A small network was shown many inputs. Here are its activations along a few directions, one row for each input.
Each table varies a few parts of the input and shows all the possible inputs, shuffled.
A made-up example of a description, with smaller parts first: one of 2 separate values, together with either a single point or one of 9 places around a ring or (one of 6 places along a line, together with one of 8 places around a ring).
Shared parts are said once, and a part with two or three values counts as separate values.
(in the rows, 128 means zero)

Other details of the inputs vary at random and push rows far along two fixed directions, the same in every table; ignore that.
To show where, the next rows are all for the same input, with only those details redrawn:
[ 52 165 129  95  89  98  78 149 176 151 137  82 192]
[ 96 154 113 105 102 115 102 121 167 127 133  98 177]
[155  98 124 142 198 124 197 152  49 142 138 111 119]
[111 108 142 133 187 105 175 182  54 167 143  94 133]
[ 72 162 120  98  91 106  85 133 177 138 135  89 187]
[112 109 141 132 185 106 174 180  57 165 142  95 134]

Table:
R1: [118  98 174 153 157 122 138 195  54 180 138 147  77]
R2: [158  98 139 164 198 117 186 150  59 150 141 124  93]
R3: [110 125 139  76 170 105 155   4 149  53  45 190 131]
R4: [176 137  98 147 120 143 116  63 163 110 142 172 107]
R5: [ 30 134 195  55 116  97 101  82 148  66  45 171 144]
R6: [108 155 127 112 110 114  89 129 187 137 145 116 157]
R7: [ 80 152 141 102  73 130  62 162 190 146 130 130 144]
R8: [ 59 167 135  92  92  98  73 156 189 161 148  91 174]
R9: [ 47 164 131 103  87  94  79 146 169 151 134  78 189]
R10: [178 135  83 114 128 149 142  76 158  87 130 129 155]
R11: [174 125 108 130  94 162 131  88 146  82 110 138 118]
R12: [205 121 104 138 101 176 113  71 159  87 123 189  94]
R13: [177 125 115 150  89 159 107  79 147  96 117 178  93]
R14: [105 110 147 152 177  97 171 172  56 172 140  97 106]
R15: [108 113 157 165 178  98 147 170  61 191 153 138  86]
R16: [188 123 114 128 104 170 105  93 161 103 130 182 101]
R17: [ 63 162 120 113  83 100  86 122 169 135 127  84 182]
R18: [114 101 159 129 161 129 165 199  47 154 123 101 124]
R19: [215 114  85 136 107 183 159  56 131  48  99 148 126]
R20: [217 123  66 132 136 164 166  43 145  61 122 143 138]
R21: [218 124  71 148 138 164 154  46 165  77 133 177 102]
R22: [166 137  88 153 117 139 131  65 164  98 128 156 111]
R23: [221 113  98 158 105 176 147  54 142  53 102 162  99]
R24: [172 136  88 134 118 141 139  66 159  91 129 132 128]
R25: [ 59 167 146 105  94 101  49 153 193 180 162 130 153]
R26: [152  88 149 158 163 137 187 163  37 135 118 121  82]
R27: [114 110 146 137 184 104 169 181  66 174 149 102 112]
R28: [179 136  98 140 125 147 115  68 167 112 146 174 110]
R29: [111  98 164 152 158 122 153 201  59 170 129 132  85]
R30: [180  94 128 177 198 124 197 126  55 132 134 132  83]
R31: [160  98 129 151 204 127 184 160  72 159 154 146  87]
R32: [ 46 167 136 119  87  93  65 150 190 168 144 112 155]
R33: [ 58 166 144 110  93  93  65 153 192 161 145  97 169]
R34: [122 101 163 125 164 129 160 205  60 164 132 111 105]
R35: [104 100 161 144 152 122 168 191  36 151 116  97 118]
R36: [179 127 100 110 104 171 133  96 148  77 110 135 146]
R37: [118  98 174 151 161 121 154 199  56 162 126 115  97]
R38: [106  98 165 159 154 118 154 197  54 169 125 130  82]
R39: [ 55 155 152 107  66 117  55 174 184 158 128 120 147]
R40: [134 139 132 120  85 145  91 122 173 108 118 131 137]
R41: [189 124 114 125 108 168 121  98 163  85 117 151 121]
R42: [224 114  88 132 110 184 153  61 145  57 109 157 106]
- Changing only one part turns R42 into R27. The same change can be made to R12. Which row results? => R28
- Changing only one part turns R24 into R11. The same change can be made to R25. Which row results? => R16
- What do these inputs look like to the network? => one of 2 separate values, together with either a single point or (one of 4 places along a line, together with one of 5 places along a line)
- Which other rows does R8 become when the place on the line of 5 takes its other values? List them by row number. => R6, R10, R25, R31
- Which other rows does R15 become when the choice among 2 separate values takes its other values? List them by row number. => R13
- Which other rows does R26 become when the place on the line of 5 takes its other values? List them by row number. => R13, R23, R35, R38

Table:
R43: [ 83 112 164 144 199  83 165 183  60 189 146 108 110]
R44: [ 72 148 132 112  84 111  87 129 141 135 118 118 158]
R45: [136 126 116 141 158 110 148 110 123 131 135 133 119]
R46: [171 107 119 118 162 153 162 152  95 138 153 150 104]
R47: [137 128 133 135 106 137 114 106 158 105 112 146 111]
R48: [151 119 124 104 145 143 140 109 134 103 117 149 130]
R49: [ 67 113 184 102 181 100 143 209  70 182 131 110 129]
R50: [170 114 127 147 130 145 142 100 131  97 111 157  92]
R51: [149 109 123 139 147 140 162 104  75 112 115 143 114]
R52: [ 96 165 116 116 100 106  89  89 196 125 131 123 156]
R53: [153 113 132 145 128 139 136 113 131 107 113 150  96]
R54: [166 119 116 143 125 145 128 117  88 136 147 138 121]
R55: [143 130 116 145 117 141 127 160 132 132 147 105 146]
R56: [135 126 134  99 144 138 134 118 133 112 118 142 134]
R57: [166 127 102 131 113 152 140  62 121  83 108 153 127]
R58: [ 79 129 162  93 145 112 118 169 121 153 125 119 144]
R59: [135 103 138 142 162 131 170 129  51 131 118 135 109]
R60: [129 136 104 134  96 144 109 126 122 145 133 129 138]
R61: [101 150 134 121  72 124  74 114 194 113 113 135 133]
R62: [106 151 115 125  79 131  92 163 168 154 139  83 161]
R63: [118 119 135 132 134 121 145 155 113 130 124  93 136]
R64: [131 129 120 138 154 113 144 102 131 129 134 132 123]
R65: [ 64 142 144 114  97 108  96 141 124 146 120 114 154]
R66: [122 122 132 133 134 120 144 157 111 129 123  95 135]
R67: [ 65 148 138 122 127  86 101 142 153 161 140 109 148]
R68: [115 122 158 139 131 120 128 150 116 138 117 134 102]
R69: [ 92 118 161 100 162 114 135 173 101 153 126 123 133]
R70: [130 121 127 131 130 131 143 111  90 119 115 137 125]
R71: [ 73 115 173 132 161  98 153 214  68 176 132  71 132]
R72: [166 126 100 132 112 151 139  64 122  83 109 154 127]
R73: [112 126 143 114 145 130 116 185 118 161 151 133 145]
R74: [182 123  91 135 113 157 145  53 123  73 107 160 123]
R75: [140 117 119 152 174 118 162 159  87 173 172 128  96]
R76: [116 148 135  91  97 131  71 142 174 148 153 127 162]
R77: [ 70 139 166 124 102 108  89 161 150 150 120 120 126]
R78: [154 134  96 125  94 147 121  62 144  82 109 151 138]
R79: [115 126 122 133 116 133 127 158  89 159 152 126 120]
R80: [175 143  89 135 128 136 136  42 174  85 124 152 128]
R81: [147 125 109 141 155 119 149  91 133 118 132 139 119]
R82: [ 61 150 139 126  88 116  74 176 127 171 148 114 165]
R83: [120 113 131 135 138 125 147 129  79 131 119 133 123]
R84: [ 86 144 148 122  84 117  80 134 177 129 116 128 130]
R85: [121 125 136 131 135 121 145 154 111 129 122  95 135]
R86: [175 141  86 136 127 136 135  43 175  84 125 153 128]
R87: [150 116 120 148 178 114 169 111 100 132 136 137 107]
R88: [ 69 140 169 123 103 109  90 159 150 150 119 119 126]
R89: [141 116 124 164 182 117 156 161  87 168 165 133 113]
R90: [153  98 130 147 166 131 181 153  77 123 124 104 113]
R91: [190 104 115 165 141 160 151 133 106 134 131 152  78]
R92: [101 153 121  91  88 136  75 149 186 153 138 124 165]
R93: [188 129  84 143 143 137 152  48 156  85 126 156 117]
R94: [124 109 148 108 171 123 153 160  92 140 124 135 122]
R95: [170 129  89 151 143 137 141 104 139 141 150 138 117]
R96: [159 125 110 134 124 139 148 113 132  96 117 111 132]
R97: [118 157 117 128 105 112  79 116 177 157 166 119 150]
R98: [134 128 130 141 107 141 112 154 138 144 149 138  94]
R99: [123 151 127 122  70 135  82  90 201  97 109 145 131]
R100: [162 129 108  99 123 149 126  86 164  86 114 156 139]
R101: [156 123 116 133 127 141 150 111 132  98 117 109 133]
R102: [142 152 119 124  69 145  86  70 207  82 106 152 128]
R103: [ 98 121 150 130 142 112 144 178  98 147 126  84 136]
R104: [156 106 135 145 167 132 182 149  74 123 121 105 113]
R105: [119 147 125  86 104 135  98 102 182 103 115 140 157]
R106: [121 126 138 131 135 122 145 153 110 129 122  94 135]
R107: [ 96 152 128 114  89 118  99 138 168 120 119  90 162]
R108: [181 131 101 100 122 159 131  64 169  71 110 164 136]
R109: [ 98 150 141 120  75 126  77 111 193 114 113 134 134]
R110: [110 119 157 140 132 117 126 158 115 142 119 132 102]
R111: [ 96 147 142 139  85 129  70 165 170 150 143 131 133]
R112: [ 87 144 137  84 106 120  89 134 174 126 121 128 161]
R113: [ 31 151 154 106  86  95  76 162 131 162 123 102 165]
R114: [102 131 139 134 161 100 140 131 117 152 138 120 125]
R115: [136 101 135 142 161 130 170 130  52 131 119 136 109]
R116: [176 104 116 145 156 144 180 121  95 101 119 115 114]
R117: [165 112 112 150 179 122 174  96 104 120 133 143 104]
R118: [185 112 101 148 137 156 169 144 103 123 151 114 107]
R119: [ 81 145 143  84 110 117  90 143 167 133 122 125 161]
R120: [164 132 107  97 120 152 124  78 170  81 112 157 140]
R121: [177 101 145 163 156 141 144 157  79 152 149 142  78]
R122: [190 109 120 152 146 146 157 147  92 134 152 106 118]
- What do these inputs look like to the network? => one of 5 separate values, together with either one of 4 places along a line or (one of 2 separate values, together with one of 6 places along a line)
- Changing only the choice among 5 separate values turns R98 into R75. The same change can be made to R50. Which row results? => R87
- Changing only the choice among 5 separate values turns R76 into R122. The same change can be made to R69. Which row results? => R103
- Which other rows does R112 become when the place on the line of 6 takes its other values? List them by row number. => R48, R49, R58, R69, R119
- Start at R79 and move only the place on the line of 4, one step at a time. The first step leads to R60. Which rows follow, in order? => R82, R54
- Start at R71 and move only the place on the line of 6, one step at a time. The first step leads to R101. Which rows follow, in order? => R103, R116, R63, R90
- Start at R76 and move only the place on the line of 4, one step at a time. The first step leads to R73. Which rows follow, in order? => R92, R46
- Which other rows does R99 become when the choice among 2 separate values takes its other values? List them by row number. => R77

Table:
R123: [108 105 154 131 158 119 161 182  67 150 119 108 116]
R124: [117 119 136 127 145 120 148 141 110 135 124 120 126]
R125: [111 125 138 125 144 118 131 132 109 140 128 140 121]
R126: [ 95 126 151 116 114 125 115 154 111 138 115 124 132]
R127: [208 115  84 134 149 157 173  58 125  69 120 141 127]
R128: [149  95 140 137 178 130 187 160  51 132 123 106 121]
R129: [126 103 143 135 182 117 177 171  52 147 130 101 124]
R130: [134  94 167 143 177 127 172 168  54 144 118 138  86]
R131: [ 76 143 146 107  96 116  90 145 142 139 119 123 147]
R132: [ 73 142 157 117 121  97  90 141 154 153 126 132 133]
R133: [156 114 116 134 180 119 173 112  95 127 134 123 125]
R134: [210 112 102 143 145 160 158  49 137  69 110 181  92]
R135: [209 118  79 140 155 154 172  45 139  72 119 164 107]
R136: [104 134 131 117 143 109 135 134 124 140 137 102 152]
R137: [ 84 157 122 106  93 114  90 112 186 124 125 117 159]
R138: [123 100 152 143 199 109 174 160  47 165 135 142  95]
R139: [ 81 139 160 111  91 121  87 152 148 132 109 123 135]
R140: [213 161  49 181  36 176  71  77 224 113 177 129 125]
R141: [ 89 151 143 109  84 120  76 116 184 120 115 135 143]
R142: [177 140  85 119  87 159 122  50 188  59 104 148 141]
R143: [ 87 153 131 104  83 122  80 113 175 123 120 132 154]
R144: [ 87 168 129 135  57 128  31 240 195 225 208  85 153]
- What do these inputs look like to the network? => either one of 2 separate values or (one of 4 places along a line, together with one of 5 places along a line)
- Which of the alternatives is R133? => one of 4 places along a line, together with one of 5 places along a line
- Which other rows does R125 become when the place on the line of 5 takes its other values? List them by row number. => R126, R131, R138, R143
